These are the activations of a small neural network, seen along a few directions. Each row is one input.
Each table varies a few parts of the input and shows all the possible inputs, shuffled.
Descriptions start from the smaller parts, as in this example, which fits no table here: ring(8) and (point or (values(2) and line(4)) or ring(9)).
Shared parts are said once, and a part with two or three values counts as separate values.

Table:
x1: [  2 -11  -2  -6   2  -9  -9  -2  10 -18  -5   2 -12  -2  -8   2  12]
x2: [ -5  11  -1  -1 -13   5   2  -4   1  16   0   1   1  16   7   3 -18]
x3: [-5 20  9 -6 16  1 12  5 -6 12  6 -6 -9  3  0  6 -2]
x4: [  0 -13 -13   2 -15   0 -20 -17  12  -5  -1   4   5  -1  -1  -3  12]
x5: [ -4  11   5 -10  -5   6  11   0   0  14   6   1   4  11   5  -3  -8]
x6: [ -2  15  16  -5   5   0  12  -1   3   8  -1   2 -11  10   5   3  -8]
x7: [ 8 13 15 -3 16 -3 17  1 -9 18  2  2 -9  1 -9  5 -3]
x8: [  0 -11 -18  -3 -17  -3 -18  -5   8 -10  -4   2  -3   0  -6   1   3]
x9: [ 14 -13  -3  -5  14 -12  -5   2  -4  -9  -4   3 -10  -9 -18   5  18]
x10: [  0  -6 -10  -7  15  -7  -8   4   0 -15   1  -5 -10  -7 -11   6  18]
x11: [  1 -11 -12 -11  -7  -3  -9  -2   6 -13  -2   1   2  -2  -7  -4  14]
x12: [ -4  10   3   4 -12   8   1 -14   6  21   5   3   8  15  13  -1  -7]
x13: [ -3 -16  11  54   2  16  14  34 -28 -20  -4  -8  44 -33  28 -19 -29]
What do these inputs look like to the network?
Answer: point or (values(2) and line(6))

Table:
x14: [  1 -11  -8  10   0   0  -8   3  -4  -9  -1  -2   8 -11   0  -2   4]
x15: [ -2   9   9   4  -8   5   7  -6   1  17   2   2   4   9   7  -2 -14]
x16: [ 17   5  -7 -43   8 -20 -13 -35  21  21   1  12 -41  22 -36  18  38]
x17: [  2 -10  -4   6  -8   3  -4  -1   0  -4  -1   2  12  -5   3  -6   1]
x18: [-2  1  4  2  4  3  5  4 -2 -1  3 -2  5 -3  4 -4  0]
x19: [ -4  14  10   2   0   5  10  -2  -2  20   5   0   1  12   8   2 -15]
x20: [  3 -18  -7  10   1  -3 -10   6  -2 -19  -4  -1   5 -10  -1  -1   6]
x21: [ 0 -5 -3  4  0  3 -1  3 -3  0  2 -1  9 -2  4 -2  0]
x22: [ -5  19  16  -1   4   5  15   0  -1  19   5  -1  -3  10  10   1 -14]
x23: [ -3  15   8  -1   3   3  13   5  -6  10   0  -2  -1   6   5   2 -11]
x24: [  1 -13  -1   8   5  -3  -4   7  -1 -20  -4  -2   2 -12   0  -3   6]
x25: [ -4  21  14  -4   3   5  16   3  -5  21   4   0  -5  11   6   3 -19]
x26: [-2  8  3  4  0  4  6  0 -4  9  1 -1  5  7  7  1 -7]
x27: [ -1  -5  -1   8   5   1  -2   4  -3 -10   0  -3   4 -12   0  -3   4]
x28: [ -8   3 -24 -48  -9 -14 -26 -20  29 -10   1   1 -37  22 -22  13  28]
x29: [  6 -23  -9  12  -7  -3 -13   2   2 -22  -7   3   7 -14  -1  -5   7]
x30: [-4 13 10  2  4  4 11  1 -3  8  2 -2  1  5  8  0 -6]
x31: [  4 -15  -9  12  -8   0 -11  -1  -1 -12  -4   1  10 -14  -1  -5   5]
x32: [ 0  3  2  6 -8  4  2 -4  0  6 -2  2  8  4  6 -3 -6]
x33: [  0  -3  -3   5   4   0   0   8  -7  -8  -1  -3   3 -11  -3  -1  -1]
x34: [-1  3  2 -1  3  2  8  8 -6  1  2 -2  3 -2  1 -2 -5]
x35: [  2 -11  -2   5   4  -4  -2  11  -4 -17  -5  -2   0 -10  -4  -1   1]
What do these inputs look like to the network?
Answer: values(2) or (line(4) and line(5))
Change only the line(5) part in x21. List by row number the other rows that result.
Answer: x14, x19, x20, x26

Table:
x36: [  1 -18  20  54   2  14   8  12 -13 -11  -1  -1  39 -26  31 -17 -16]
x37: [  9   9  37  49  19   7  32  25 -29   7 -11   0  13 -17  18  -3 -39]
x38: [  9 -13  -8 -26   1 -17 -28 -37  31  -2  -1  11 -30  13 -21   9  42]
x39: [ -2 -36 -12  49 -17  12  -9  28 -16 -43 -12  -4  47 -31  27 -20 -14]
x40: [-16  23  20  29  -8  24  29  20 -20  30   9  -8  33  12  38  -8 -54]
x41: [ 15 -29  -7  52   0  16   3  11 -33   3   5   0  60 -42  11 -20  -5]
x42: [ 16  24  17 -47   9 -18  11 -27  17  37   1  16 -46  33 -28  17  15]
x43: [ -9 -33  -4  46 -17   8  -7  42 -13 -56 -14  -8  29 -38  22 -18 -31]
x44: [-14  13  18  20  49  11  35  57 -43 -21   9 -27  21 -38  15  -8 -14]
x45: [ 19  16   9 -32  17 -26  -3 -24  15  17  -8  12 -56  21 -34  25  21]
x46: [ -5  28  -8 -51  -9  -6  -6 -28  24  39  10   6 -37  48 -12  20   7]
x47: [ -4  19 -11 -59  48 -20   3   7   4 -12  12 -13 -50   3 -39  21  48]
x48: [  5 -31 -39 -32 -17 -19 -43 -23  28 -34 -11   7 -21   9 -27   7  44]
x49: [ 23 -23 -31 -26  -1 -15 -32 -36  12  12   4  10  -8  -2 -42   7  54]
x50: [-32  28   6  28 -34  34  19   6  -6  24  10 -10  46  12  50 -19 -49]
x51: [ -1 -28 -32 -35 -17 -23 -41 -10  32 -47 -13   2 -39   1 -30  10  27]
x52: [  5  18  44  33  10  14  47  20 -27  27  -1   3  22  -3  23 -11 -45]
x53: [-20  32 -21 -53 -35   6 -18 -42  37  31  11   4 -22  47  -1   9   9]
What do these inputs look like to the network?
Answer: values(2) and (point or line(8))
Changing only the values(2) part turns x36 into x38. The same change can be made to x52. Which row results?
Answer: x42

Table:
x54: [-14   4 -14 -22 -32   9  -7 -11  15   8   7   1   8  23   8  -9  -6]
x55: [  9 -23 -16   0  14 -15 -14  15  -6 -33 -11  -5 -15 -20 -23   7  11]
x56: [ 14   6  34  20  -7  -2  13 -16  11  22 -13  19 -12  15   8   2 -20]
x57: [-31  23   5  33  -3  32  31  40 -31  -4   8 -22  49  -9  46 -18 -44]
x58: [  8 -25 -15 -15  14 -12  -7  11  -3 -30  -2  -1  -1 -19 -24  -1  30]
x59: [  3 -20 -24  -6  23  -7 -20   1   0 -21   7 -10   0 -21 -21   4  45]
x60: [-24  22 -20 -35  11   6  -8   0   9   1  18 -15 -12  11  -2   6  21]
x61: [-22  19  13 -20   4  -3   6  18  12 -25  -7 -10 -29  12  12   8 -15]
x62: [ 18   8  12  11 -11  -3   3 -19  -1  37  -7  16  -6  15  -8   8 -16]
x63: [ 15  15  13 -27  24  -9  22  -5  -6  23   7   5 -16   5 -20   5  15]
x64: [-22  10 -24 -15 -23  10 -19 -24  17  17  14  -5  12  20  12  -4   8]
x65: [ 15 -37 -17   5 -21  -3 -20 -10   4 -15  -6  12  19 -11  -7 -11  20]
x66: [ 19   3  12  -7  -9   3   9 -26   2  40   0  15   6  15  -7  -4   2]
x67: [ 10  18  37  -1  26 -15  23   6  -1   7  -8   5 -32   7  -5   9  -6]
x68: [  8  20   5 -19  33  -3  10 -17  -6  30  17  -2 -15   3 -17  12  29]
x69: [  3  12  35  47  24  22  43  30 -42  33  13  -6  45 -16  32 -12 -40]
x70: [-14   8 -14  -5 -35   5 -12  -6  13   5  -1  -1  -4  23   8   4 -25]
x71: [ 12   9   3  -1   0   5  -3 -40   3  46   9  10  10  11  -4   3  15]
x72: [ 17 -32 -19  21 -21  -7 -26  -5   2 -19 -14   9   7 -12  -6  -2   0]
x73: [  9 -29 -27  12 -12  -1 -32 -21   7  -7   2   4  23 -14  -3  -5  34]
x74: [-19  20 -11 -28   0  -2  -2  16   3  -9   0 -12 -26  11  -4  13 -11]
x75: [ 11 -34   5  30 -17  -6 -17  -3  11 -35 -19  14   1 -14   8  -7  -5]
x76: [ 12  18  14 -10  22 -14  16   2 -11  21  -1   4 -29   5 -20  16  -2]
x77: [-18   7   9   3 -31   5  -1  -5  24 -11  -7   2  -9  20  24  -1 -30]
x78: [ -5 -18   7  60   7  20  14  40 -37 -24   2 -14  58 -55  25 -26 -23]
x79: [  4 -22   9  10  18 -16  -7  18   1 -49 -17  -2 -18 -19  -9   1   7]
x80: [-17  17 -11 -43   2   1   4  11   8  -7  10  -8 -13  12  -5   2   6]
What do these inputs look like to the network?
Answer: values(3) and (point or (values(2) and line(4)))
Changing only the values(3) part turns x78 into x69. The same change can be made to x75. Which row results?
Answer: x56
Change only the values(3) part in x74. List by row number the other rows that result.
Answer: x55, x76
